These are the activations of a small neural network, seen along a few directions. Each row is one input.
In each table, some parts of the input vary, and every possible input appears once, in random order.
Descriptions start from the smaller parts, as in this example, which fits no table here: one of 8 places around a ring, together with either a single point or (one of 2 separate values, together with one of 4 places along a line) or one of 11 places along a line.
Shared parts are said once, and a part with two or three values counts as separate values.

Other details of the inputs shift rows strongly along two fixed directions, in all tables alike. That doesn't count.

Rows:
row 1: -18,7,-12,-23,0,4,9,-14,27,9,-11,-9
row 2: 4,2,-8,20,42,-42,-23,17,-12,-37,28,24
row 3: 1,9,-12,-13,12,34,3,-7,6,12,-11,-13
row 4: -4,18,-24,-20,10,23,2,2,22,16,-6,-12
row 5: 9,-9,12,7,-2,18,21,-25,-1,4,-34,-13
row 6: -19,6,-7,-17,1,-4,14,-24,22,11,-14,-10
row 7: -1,-7,13,1,-9,0,29,-30,11,2,-32,-9
row 8: 0,5,-7,-22,-2,9,13,2,30,11,-16,-12
row 9: -11,2,3,0,-1,-11,28,-25,14,10,-29,-15
row 10: 13,-15,1,6,19,-26,-23,22,9,-51,28,34
row 11: 24,2,-8,16,40,-32,-25,45,-5,-39,28,23
row 12: -12,-5,10,-7,-6,1,21,-35,15,4,-22,-4
row 13: 8,3,1,8,11,19,21,-17,-7,14,-30,-18
row 14: 20,-5,4,-14,-3,39,6,1,14,4,-20,-11
row 15: 15,-18,10,21,28,-21,-24,8,-15,-46,20,27
row 16: -13,14,-8,-3,13,2,16,-24,7,19,-18,-13
row 17: 9,-3,-5,-17,-3,41,0,-6,18,3,-12,-7
row 18: -17,-7,30,25,-85,-9,-16,16,-66,45,35,0
row 19: -11,-4,6,-10,-18,0,9,-21,9,5,-6,-2
row 20: -10,17,-20,-17,11,16,5,-8,16,16,-9,-12
row 21: 34,-6,-1,19,38,-11,-27,45,-15,-40,25,21
row 22: 25,-18,10,11,19,-30,-19,31,4,-52,22,31
row 23: 0,7,-8,-7,13,26,7,-16,2,14,-14,-15
row 24: -13,9,7,13,-95,10,-33,55,-67,62,60,-6
row 25: -2,5,-1,1,14,21,13,-22,-2,16,-20,-14
row 26: -6,-9,7,21,32,-57,-11,3,-4,-41,18,26
row 27: -23,12,18,34,-97,-31,-8,34,-78,68,39,-11
row 28: 7,-15,4,8,21,-32,-20,12,3,-51,24,33
row 29: -11,7,-16,-26,-2,11,7,-4,33,10,-7,-8
row 30: 2,-4,-1,-14,-1,33,3,-15,12,3,-15,-7
Each input here is: one of 5 places around a ring, together with one of 6 places along a line.
Changing only the place on the line of 6 turns row 12 into row 7. The same change can be made to row 16. Which row results? -> row 27
Which other rows does row 23 become when the place on the line of 6 takes its other values? List them by row number. -> row 3, row 13, row 21, row 24, row 25

Rows:
row 31: -1,18,-9,-37,22,79,34,-59,23,54,-62,-48
row 32: -20,11,-26,-26,31,14,48,-68,62,-5,-56,-13
row 33: -26,7,19,2,-75,-46,-7,33,-29,48,43,1
row 34: 42,-20,-3,23,43,-7,-35,48,-5,-73,28,40
row 35: 28,-6,-8,28,90,-15,14,-33,14,-72,-37,19
row 36: 16,-20,-1,-20,85,-1,-13,-25,45,-74,-9,22
row 37: -17,-8,25,24,-98,15,11,-7,-46,49,5,-11
row 38: 9,17,0,-31,12,54,55,-47,34,52,-76,-54
row 39: -4,-19,36,10,-73,-49,-25,44,-38,11,46,16
row 40: -37,15,3,1,-57,3,-16,11,-47,74,30,-22
row 41: 1,-15,-7,-16,39,8,29,-57,54,-47,-50,4
row 42: -20,16,-21,-49,45,39,25,-58,67,14,-38,-22
row 43: -4,-5,16,-19,-22,56,8,-24,-3,38,-16,-21
row 44: 2,20,-6,6,-79,38,-7,38,-52,68,23,-25
row 45: 39,-32,29,34,54,-47,-22,31,-5,-74,17,38
row 46: -33,17,-13,1,-25,8,32,-34,-4,40,-31,-27
row 47: 15,-5,6,33,74,-77,-19,36,-6,-64,26,29
row 48: -20,24,-20,2,-69,14,-12,41,-34,66,29,-22
row 49: 19,-1,-26,11,55,-46,-36,47,15,-72,46,49
row 50: 11,-13,8,23,-53,-42,-62,83,-47,-34,81,45
Changing only one part turns row 43 into row 40. The same change can be made to row 45. Which row results? -> row 47
What do these inputs look like to the network? -> one of 4 places along a line, together with one of 5 places around a ring
Which other rows does row 32 become when the place on the ring of 5 takes its other values? List them by row number. -> row 35, row 37, row 41, row 46
Start at row 50 and move only the place on the line of 4, one step at a time. The first step leads to row 36. Which rows follow, in order? -> row 39, row 41
